These are the activations of a small neural network, seen along a few directions. Each row is one input.
In each table, some parts of the input vary, and every possible input appears once, in random order.
A made-up example of a description, with smaller parts first: one of 3 separate values, together with either a single point or one of 11 places along a line or (one of 4 places along a line, together with one of 5 places around a ring).
Shared parts are said once, and a part with two or three values counts as separate values.

Other details of the inputs vary at random and push rows far along two fixed directions, the same in every table; ignore that.

Table:
r1: [  6   3  -7  14  -8  -7   2  -6  -1  -7 -11  19   3  -2 -11]
r2: [  6   5  -8  23 -10  -4   3  -2  -8   3 -11  18   0  -1  -4]
r3: [ -5  19 -33 -23  13   6  -6  -9  18  29   8 -32  23  -7  13]
r4: [  6  -2  -6  -9  15  15 -12   4   1   8  -9  -7  16  -1  14]
r5: [ -2  -3 -20  33 -29 -30   8  -2 -14  -7 -30  33  25   5 -23]
r6: [ -9  -6 -26  34 -23 -27  -1   1 -21 -16 -31  31  18   4 -24]
r7: [ -1  -2 -27  46 -26 -21   9   6 -20  -2 -23  34  16  13 -17]
r8: [ -7  -5   3 -27  21  10  -6  -1  10   8  16 -17 -10  -1  13]
r9: [ 15 -11  63 -18  -5  20   8  -3  15 -14  25  -6 -39  -1   8]
r10: [ -9 -18   9  37 -25 -31   8  15 -21 -31 -24  34   5  18 -30]
r11: [ 1 -2 -3 20 -5 -9  9  9 -6  7 -8 16  4 10 -8]
r12: [ -8 -13   7   2 -16  -9   0  -1  -9  -8  -6   7  -3   1  -3]
r13: [ -7  -7   7  18  -1 -11   3  17 -15  -6  -7  14  -3   6  -7]
r14: [  4  14 -20 -16  23   4  -4  -1   5  37   3  -8  10  -9  11]
r15: [  4   3  -2 -22  29  15 -11  -2   5   3  13  -9  -8 -11   4]
r16: [ -6  -6 -23  33 -22 -31  11   6 -10  -7 -28  32  24  16 -26]
r17: [ -6  10 -19  -5   1   2   3  -4  15  11   5 -20  15   4   3]
r18: [-12  -9 -19  28 -21 -37   0  10 -23 -11 -30  29  24  11 -24]
r19: [ -1  -2  -2 -12   4   4   4  -1  15  10   8  -4  -3   6   5]
r20: [  7 -28  98  24 -37  -6  18  19  -8 -65  14  -1 -44  20 -12]
r21: [  6  -1  31 -11  15  12  -4   6  -5   2  11  -4 -21 -14   8]
r22: [ 13  -9  57 -25   4  18   6   3  20  -7  29 -13 -36   3  11]
r23: [-12   5 -17 -11  11   1  -4  -2   6   5   5 -25  11   0   7]
r24: [ -2  -7   3 -11   5   8  -2  -1   0  -5  10  -4 -13   1   5]
r25: [  0  -2  26   1  -9  10   2  -3  -1 -24   8 -15 -18   0   1]
r26: [ -4  15 -19  -9  -4   4  -1 -13  10  14   2 -19  17  -7   7]
r27: [ -1   6   3 -20  27   5  -9   8  -4  19   9 -10  -5 -12  14]
r28: [  0  -2 -10  10 -16  -3   8  -4   1  -5  -2  13   0  11  -4]
r29: [-11  11 -25 -16   8   3  -9 -11   2  13   3 -27  16 -12  10]
r30: [ 11  11 -25 -22  26  23 -11  -4  16  29  -5 -14  23  -8  21]
r31: [ 17 -25 100   5 -11   7   8  13  -4 -51  18  10 -52   1 -13]
r32: [  0  15 -11  -4  -5   9   0 -13  10   2   3 -15   5  -3   5]
r33: [ -3  -5 -20  30 -26 -35   8   5 -13  -4 -29  31  26  13 -25]
r34: [ 11 -22  85 -24   5  17   3  10   9 -28  34 -15 -53   4  11]
r35: [  1   4  -1   2  10   7  -7   3  -9   4  -1   3  -9 -11   5]
r36: [ -9  -6 -28  42 -21 -23   3  12 -28  -8 -25  31  15   8 -17]
r37: [  2  -1  22 -10   6  16   1  -1   5 -18  19 -23 -18  -1   7]
r38: [  5  11 -31  -9  18   4  -5  -8   8  16   1   2  12  -7   1]
r39: [  0  15 -30 -26  15  16  -8 -18  16  26   8 -12   4 -10  17]
r40: [  4  20 -33 -22  28  12  -9 -11   7  45   4 -12  15 -20  17]
r41: [ -3   3  -7 -28  18  17 -11 -10   8  10  12 -16 -11 -11  15]
r42: [ -2  23 -40 -22  18  17  -6 -16  18  24  12 -29  17  -8  15]
Each input here is: one of 2 separate values, together with either a single point or (one of 4 places along a line, together with one of 5 places around a ring).
The inputs of r13 and r11 match in every part but the choice among 2 separate values. If r27 is changed in the same way as r13 into r11, which row does it become?
Answer: r14
The inputs of r36 and r7 match in every part but the choice among 2 separate values. If r6 is changed in the same way as r36 into r7, which row does it become?
Answer: r1
Which other rows does r24 become when the place on the ring of 5 takes its other values? List them by row number.
Answer: r8, r12, r34, r41
Which other rows does r32 become when the choice among 2 separate values takes its other values? List them by row number.
Answer: r25
Which other rows does r8 become when the choice among 2 separate values takes its other values? List them by row number.
Answer: r19

Table:
r43: [-28  -8 -20   3 -29 -19  10 -13  13   2   3   5  -3  13  -7]
r44: [ 14 -27  20  53 -47 -36  25  17 -27 -10 -28  73 -13  27 -21]
r45: [-12  -3 -20 -24  27  -6  -3  -5  -3  32   2  20 -16  -9   2]
r46: [ 39 -23 119  21  13  14  19  37   3 -40  23  17 -55  13 -11]
r47: [ -2 -10  11  20 -16 -24  -4  -7 -16 -26 -27  48  -6   0 -35]
r48: [  8  20  -3 -17  22  18   9   4  29  18  17 -39  16   8  10]
r49: [-13  -9  -7  -9   7 -14  -6  12 -31  12   5   9 -12 -10   0]
r50: [ 13  -6  63 -44  72  45 -20  24  11   3  34 -34 -33 -20  30]
r51: [ 19  18 -55 -19  22   1 -20 -20   7  45 -20  23  34 -19   4]
r52: [  0  24 -50  35 -11  38   2 -31 -10 -15   8 -14  -4 -10   5]
r53: [  5  14 -35  11  17 -14   3   7  -8  56 -12  15  15 -11   7]
r54: [-21   0 -28  13  -9  -7  -3   9  -4  -5 -21 -26  36  19   4]
r55: [-30  10 -36   0 -15  -6  -3  -5  -5  25 -10 -28  27   5  23]
r56: [ 14  15 -29 -25  -9  14   1 -28  30  17   2 -13  26  -8   8]
r57: [-12 -18 -13  21   6 -29   3  13 -17 -17 -24  47   8  18 -31]
r58: [ 16  12  36   9 -28   8  19  -8  15 -16   3 -13   4  -1  -6]
r59: [-29  -5 -18   4 -32 -26   0  -5 -11  -6   9 -17   2  12   4]
r60: [-14   5 -24 -41  29   7 -16  -4  17   3  25 -56   8   2  18]
r61: [ 35  12  69  12  21  62  -3   6  -7 -46  36   4 -91 -24  15]
r62: [  5   4 -44 -13   0   5   5  -3  27  18  -1 -10  32  19   2]
r63: [ 15 -13 -14  25   2 -20   6  16  -8   0 -23  48  17  23 -16]
r64: [-15 -26  21  56 -37 -30   9  29 -44 -13 -34  42  -2   8 -14]
r65: [ 10  -3  41 -68  78  35 -21  16   7   2  51 -37 -36 -23  24]
r66: [  7  -7  41   7   4   9 -15   9 -18 -15 -13   6  -7 -20  -1]
r67: [ -7  15 -63 -17 -12   0   4 -18  22  50   4  -5  30   9  17]
r68: [ -6  10  -9 -41   5   7 -14 -25  10  -8  19 -50   3 -18  15]
r69: [  1  18  12  -4 -10   8  17  -2  18  25  22 -23  -2   6  15]
r70: [-16  19 -46 -10  -6   2 -11 -21   0  12 -24 -36  46 -12  16]
r71: [ -9   9 -46 -19  18 -12 -27  -8 -24  15 -13   1  26 -29  -7]
r72: [-11 -13   4  18 -47 -22  12 -19   9 -41 -17  14   3   6 -28]
r73: [  4 -22  73 -27   9  23  10   5  37 -43  38 -25 -52  17  -5]
r74: [ 22 -11  50  68 -44 -31  14  16 -24 -34 -34  55  -2   8 -37]
The inputs of r64 and r55 match in every part but one. If r66 is changed in the same way as r64 into r55, which row does it become?
Answer: r70
What is each input in this table made of?
Answer: one of 2 separate values, together with either a single point or (one of 3 separate values, together with one of 5 places around a ring)
Which other rows does r59 become when the choice among 3 separate values takes its other values? List them by row number.
Answer: r60, r68

Table:
r75: [ -3 -35  69  74 -73 -31  23  11 -39 -74 -15  44 -41  21 -28]
r76: [-30 -10 -57  47 -58 -56  -3   4 -42 -25 -56  45  47  11 -42]
r77: [ -4 -18  61  34 -87  -9  35  -8  22 -68   9 -22 -15  41 -14]
r78: [ 15  15  42 -11  12  38   2   2  15 -12  28 -10 -49 -13   8]
r79: [ -5  19 -64 -34  49  21 -16 -23  15  31   3 -19  31 -26   3]
r80: [  0  35 -99 -23  45   8 -22 -15   8  76 -24 -18  70 -18  24]
r81: [ 17   1  43  -4  30  29  -1   3   5 -15  21 -25 -22  -7  12]
r82: [-22 -14 -52  70 -49 -61  11  23 -32   5 -53  46  59  22 -35]
r83: [-16  20 -41 -32  43  12 -21 -12  -3  33   3 -42  24 -28  25]
r84: [-23 -10 -66  43 -40 -40  11   6 -38   3 -34  38  31  21 -19]
r85: [-17   6 -82 -46  41  -5 -30 -13   7  46   0 -15  36 -10  17]
r86: [ 27   4  44 -10   7  34   9  -4  15   4  23   8 -34  -8  10]
r87: [ 11   1  53 -18  16  20  12   4  17  14  30  -5 -49  -3   8]
r88: [ 32   4  45 -32  16  19  -5   1  25  -8  11   1 -28  -8   7]
r89: [  1 -12  48 -26  27  19  -4  17   4  -7  28 -24 -27   3  21]
r90: [ 17  -6  56 -31  23   3  -1   4  20  -4  26  -2 -34   1   2]
What is each input in this table made of?
Answer: either a single point or (one of 3 separate values, together with one of 5 places around a ring)
